These are the activations of a small network on made-up records, seen along a few directions, one row for each record.
Records have a field called P. Each example row is followed by its value.
Records without P are marked none.
The largest differences between rows may come from other fields.
(in the rows, 500 means zero)
Strong random noise was added to every row along 3 fixed directions; ignore it. To show where, here is one row again and again, with new noise each time:
[521 441 506 607 659 555 355 409 399 613 580 542 459 531 472 375 393 462
 498 371 474 533]
[502 610 575 480 533 699 636 632 326 754 697 318 387 319 576 734 330 597
 484 435 707 705]
[308 610 373 469 435 740 497 817 384 556 713 277 677 385 612 652 736 687
 438 314 676 705]
[378 460 435 611 540 575 295 478 459 541 552 534 644 534 519 406 677 445
 511 316 484 509]
[600 502 635 572 649 584 520 389 353 764 603 490 302 420 496 552 191 449
 524 453 573 586]

[502 447 657 398 383 479 606 543 656 523 441 537 631 515 582 540 493 271
 614 508 537 381]
p1
[315 452 369 635 726 317 378 562 434 332 427 637 452 659 416 479 723 593
 308 279 474 524]
p6
[615 447 438 466 477 522 601 582 589 466 475 409 459 452 487 461 326 562
 450 578 494 378]
none
[635 564 430 501 604 510 378 596 431 416 516 494 463 475 320 354 484 614
 462 402 447 493]
none
[294 517 328 400 316 488 374 571 602 414 487 371 721 421 555 408 742 444
 570 568 443 431]
p7
[735 363 772 611 487 377 637 311 611 648 449 576 430 546 468 452 412 436
 443 658 561 448]
p8
[447 508 394 401 385 621 463 636 394 510 639 440 502 415 453 350 323 485
 499 503 379 634]
p4
[485 585 413 420 477 474 484 387 402 478 597 431 481 527 496 499 404 502
 554 355 331 530]
p5
[649 507 528 352 345 456 678 619 553 473 586 389 457 394 563 493 470 566
 477 684 565 566]
p8
[489 358 373 531 382 522 389 476 518 384 585 462 649 493 418 310 457 472
 499 384 375 499]
p4
[236 576 408 580 407 367  72 224 553 427 316 634 686 558 471 222 739 177
 663 442 247 316]
p7
[530 572 671 550 555 473 826 671 586 691 491 468 489 428 478 751 495 601
 454 488 697 464]
none
[551 570 574 423 285 471 626 476 370 613 548 397 511 321 522 653 446 380
 577 510 490 533]
p5
[297 502 556 622 522 504 266 341 446 492 335 572 539 557 501 421 682 305
 549 444 321 328]
p3
[530 503 639 554 344 426 552 213 562 629 366 696 508 430 601 577 383 251
 511 564 441 325]
p2
[514 399 431 529 280 484 484 486 682 426 475 617 713 502 539 399 551 453
 398 601 398 411]
p2
[463 573 424 374 437 632 523 788 440 449 602 369 497 446 508 410 518 597
 425 450 470 714]
p1
[483 495 481 463 297 632 643 679 442 450 502 421 587 500 526 518 601 494
 470 489 509 529]
p3
[417 544 483 355 415 621 560 364 525 461 600 418 528 515 506 508 440 439
 532 613 359 419]
p6
[403 600 470 595 778 511 413 518 429 621 391 606 385 618 433 696 648 475
 450 333 743 718]
p7
[409 677 489 391 517 614 495 548 353 691 518 504 340 438 462 625 406 529
 604 313 534 611]
p4
[492 563 542 404 565 525 392 246 352 558 531 436 391 339 502 550 341 298
 617 547 385 427]
p5
[377 545 670 516 456 451 413 320 466 603 361 514 419 419 510 565 558 296
 590 333 520 512]
p1
[546 483 400 428 298 611 563 570 476 372 552 439 546 544 473 442 454 627
 453 596 574 484]
p6
[355 572 386 650 596 500 331 502 477 275 517 519 555 589 421 414 689 402
 544 386 420 471]
p3
[376 569 367 462 517 569 354 467 466 402 518 452 631 496 550 425 497 524
 382 494 372 454]
p2
[301 597 451 485 352 559 359 541 543 419 430 547 629 579 559 374 707 395
 451 454 440 507]
p8

Which value of P does each new row have?
[585 302 438 456 427 598 537 463 560 490 613 502 515 470 437 248 202 478
 478 566 426 519]
p4
[434 633 514 426 553 481 468 711 494 531 498 511 513 452 429 711 618 697
 524 350 748 689]
p7
[516 401 555 567 472 489 397 283 643 449 375 711 532 550 509 230 512 285
 565 471 419 434]
p1
[554 537 349 350 532 653 499 593 324 371 672 387 572 474 534 426 479 599
 396 370 479 578]
p5
[356 501 477 484 432 515 423 551 367 438 498 380 453 476 520 575 493 635
 432 501 514 608]
p6
[282 573 582 528 675 383 470 396 525 580 389 623 280 445 534 619 584 264
 547 362 572 584]
p1
[513 741 605 397 375 656 687 446 369 658 515 316 422 186 655 956 365 414
 593 613 650 572]
p5
[311 624 533 426 212 609 556 473 399 640 596 257 505 280 636 732 341 281
 652 528 531 598]
p4
[642 392 738 674 456 399 593 318 574 647 382 545 353 498 547 630 371 402
 531 672 573 508]
p8
